Here are a small network's activations along a few directions, averaged over the inputs that share one value of a field.
Values that are neighbours, or in one group, have similar rows; names and order tell nothing.
In the rows, zero is written as 500.
Random noise pushes rows far along 21 fixed directions. That doesn't count. These rows show it; they differ only by the noise:
[340 332 363 415 490 236 310 417 273 601 211 624 407 537 527  85 383 574
 587 609 291 801 640 615 586 507 415 422 503 544 675 488]
[739 388 470 641 464 507 479 356 484 273 269 607 374 466 681 127 414 387
 822 615 480 237 316 574 416 462 683 838 559 344 304 223]
[565 627 363 569 640 679 604 556 370 406 192 816 429  64 316 507 544 240
 619 409 490 338 400 468 576 455 496 572 481 596 398 419]
[448 576 657 416 307 656 481 667 481 524 363 318 551 253 463 299 611 417
 425 581 686 802 387 644 636 291 535 300 503 712 400 424]
[415 573 376 225 524 815 666 396 428 567 523 423 338 479 358 441 258 318
 324 495 451 572 737 243 618 483 663 502 569 415 593 631]
[423 695 412 631 556 447 555 579 571 539 413 724 677 396 321 719 204 270
 435 510 304 544 615 182 568 379 404 477 523 286 219 357]
[280 568 410 357 730 526 532 112 504 279 445 260 178 520 470 760 506 586
 422 414 408 383 645 562 479 767 589 537 459 325 544 429]
[385 458 505 730 758 488 450  87 852 496 454 448 551 254 292 486 200 577
 677 570 663 112 421 291 784 515 578 480 595 231 389 446]
[718 415 544 667 133 394 497 145 561 394 669 474 441 355 379 624 509 532
 742 577 216 371 398 657 173 226 315 400 434 484 226 421]
[483 520 442 140 637 791 590 800 576 331 565 459 387 668 514 598 314 415
 245 509 783 470 665 478 737 385 692 577 520 447 487 645]
[558 641 321 464 724 348 555 446 460 302 578 559 249 513 349 503 355 514
 466 362 445 542 294 646 621 313 659 532 467 419 478 423]
[452 528 638 464 399 676 507 581 532 550 380 329 363 669 559 512 443 126
 479 459 798 498 313 295 488 395 531 735 610 355 397 443]
[112 447 597 568 505 313 297 670 640 783 395 416 491 394 358 311 488 410
 376 394 822 669 162 542 530 478 408 592 615 360 397 430]
[494 536 886 631 631 441 712 480 600 531 420 544 674 412 506 669 741 413
 348 302 471 481 224 419 466 758 520 503 465 853 691 462]
[567 401 398 450 220 377 721 405 550 599 774 614 581 320 374 404 277 433
 429 729 219 506 450 608 396 461 597 488 483 538 300 416]
[772 427 592 538 449 644 469 364 441 307 618 390 674 389 790 595 658 433
 508 625 572 441 588 420 357 676 594 671 546 620 467 607]
[209 388 640 213 627 479 594 765 715 627 482 726 419 679 495 221 430 530
 320 497 406 494 484 504 654 489 501 321 414 749 508 625]
[458 468 467 531 713 597 485 216 614 235 414 217 438 480 706 611 614 374
 566 596 495 541 337 399 242 624 511 696 617 474 429 274]
[605 562 459 509  87 626 428 518 316 600 732 433 331 423 449 518 500 490
 428 377 462 528 643 375 348 442 525 507 523 266 336 617]
[484 459 509 554 679 187 424 235 418 753 329 745 448 565 453 598 367 232
 530 343 229 664 574 226 306 538 536 607 585 494 349 655]
[574 345 499 508 424 393 538 375 685 406 490 546 280 823 684 565 756 458
 777 400 248 402 305 554 175 282 378 490 409 532 376 210]
[330 609 374 433 637 313 394 246 354 457 370 218 307 596 492 669 118 478
 375 647 570 792 702 334 850 610 712 407 593 264 473 486]
[357 560 532 654 306 471 543 550 576 560 542 423 472 301 498 513 359 498
 410 602 602 407 418 292 750 697 658 430 534 300 280 278]


Values of Vakem:
s5: [416 613 490 318 538 600 783 459 513 808 739 372 382 791 536 514 271 239
 410 673 556 459 503 165 697 595 837 457 545 513 460 641]
s9: [436 357 427 372 467 505 588 290 551 591 539 427 287 678 408 371 489 465
 547 391 467 476 454 442 568 350 615 530 505 470 764 467]
s4: [582 653 640 629 366 553 662 561 263 295 516 621 418 424 720 582 881 415
 427 241 348 274 426 381 596 908 573 601 324 633 736 337]
s2: [323 432 586 471 540 372 572 401 615 289 499 293 519 644 519 532 235 491
 213 575 244 779 493 358 357 532 549 670 621 385 569 302]
s8: [526 508 657 472 290 737 692 704 444 433 467 346 156 740 631 783 678 577
 566 584 495 341 405 488 247 663 438 351 458 696 456 473]
s1: [424 588 449 572 582 385 769 585 670 621 572 574 765 580 451 630 485 654
 523 566 411 294 544 551 655 719 539 396 390 444 607 222]
s3: [367 241 394 268 432 277 516 413 540 538 544 503 354 338 564 634 571 357
 354 482 592 651 501 564 682 528 756 496 468 609 436 410]
s7: [604 337 496 531 187 608 462 482 407 420 545 408 436 242 237 747 448 563
 419 425 679 394 555 692 316 428 415 683 576 395 586 632]
s6: [335 414 458 418 506 481 387 385 652 615 507 599 367 582 636 244 411 525
 705 604 408 270 698 327 592 548 579 426 439 343 253 533]
The values of Vakem form a ring.
Which values are neighbours of s6? Give them in the order they are listed. -> s1, s3
Which values are neighbours of s9? Give them in the order they are listed. -> s5, s2

Values of Nepel:
m10: [442 579 360 439 538 400 464 282 299 473 583 544 368 548 503 395 752 404
 591 332 258 616 472 563 453 361 333 470 350 620 780 522]
m6: [588 501 576 594 143 528 480 525 444 374 756 570 309 404 565 339 593 643
 573 399 471 203 491 410 737 472 564 383 329 395 509 466]
m7: [588 592 393 603 358 675 643 334 371 539 680 544 708 342 350 585 568 285
 595 551 510 203 477 530 493 523 234 680 410 494 774 595]
m2: [479 708 471 446 722 510 363 408 358 276 508 479 369 467 589 365 604 727
 484 369 362 504 697 604 540 624 580 434 388 456 519 585]
m1: [570 561 464 487 454 536 394 460 431 486 605 535 399 612 520 328 356 502
 548 562 442 484 562 406 543 363 480 442 504 441 381 700]
m8: [468 535 627 412 491 482 476 228 481 472 442 412 334 409 529 361 589 464
 454 361 314 627 553 505 460 507 691 426 477 561 387 477]
m3: [287 572 374 426 735 328 373 292 437 473 369 524 544 511 566 415 514 382
 553 526 409 574 675 545 626 543 503 576 418 408 523 435]
m4: [632 733 636 609 321 515 896 593 415 802 592 621 669 293 210 755 484 506
 300 384 300 501 456 496 415 734 595 347 471 647 485 499]
m9: [479 309 310 223 483 688 658 429 491 529 426 414 245 589 405 683 541 414
 400 300 577 566 644 452 533 409 668 576 568 428 787 425]
m5: [576 423 471 509 512 549 529 557 529 166 583 460 562 419 552 553 487 680
 432 557 453 571 482 460 612 467 430 398 474 589 725 386]
The values of Nepel form a ring.
Which values are neighbours of m10? Give them in the order they are listed. -> m7, m3
Which values are neighbours of m4? Give them in the order they are listed. -> m8, m5
What is the length, in steps, of the shortest route from m6 to m1? -> 5

Values of Rozi:
y3: [465 588 372 455 484 349 619 329 492 645 676 485 446 439 355 578 466 510
 534 554 465 426 471 676 617 521 625 391 407 492 425 504]
y7: [519 468 519 560 456 428 506 689 439 662 439 747 440 564 238 672 256 520
 480 437 471 431 530 432 424 413 322 473 537 467 479 735]
y5: [247 560 504 426 423 444 480 549 474 690 398 223 453 588 415 693 473 532
 434 573 834 611 523 613 850 585 459 280 471 431 623 451]
y9: [355 450 648 436 505 434 656 277 697 639 310 397 585 539 200 327 162 530
 418 552 355 627 510 597 543 361 556 436 565 452 575 380]
y8: [588 353 263 459 584 636 540 539 532 424 346 468 556 541 562 566 515 554
 609 579 525 565 580 497 408 481 480 563 594 426 622 277]
y4: [658 384 447 631 480 367 471 341 625 482 571 508 544 431 523 542 462 596
 696 667 405 478 378 557 347 402 461 386 540 589 295 454]
y10: [402 646 518 571 593 676 513 387 598 501 693 218 551 417 500 365 559 583
 450 559 601 534 307 381 576 562 463 404 551 532 630 528]
y6: [545 471 456 532 431 546 458 659 483 284 461 613 608 487 616 759 555 484
 526 599 420 502 695 378 553 440 313 394 427 552 481 429]
y2: [547 490 381 459 619 542 451 361 484 350 313 626 521 269 307 403 379 499
 680 595 409 419 596 757 469 278 428 512 478 521 411 516]
y1: [437 426 622 534 285 479 413 420 425 363 471 447 423 389 547 548 580 460
 384 326 433 616 626 257 662 459 511 436 466 453 646 403]
The values of Rozi form a line.
What is the length, in steps, of the shortest route from y5 to y6? -> 5
Which values are neighbours of y3? Give them in the order they are listed. -> y7, y2
Which values are neighbours of y9? Give them in the order they are listed. -> y10, y1
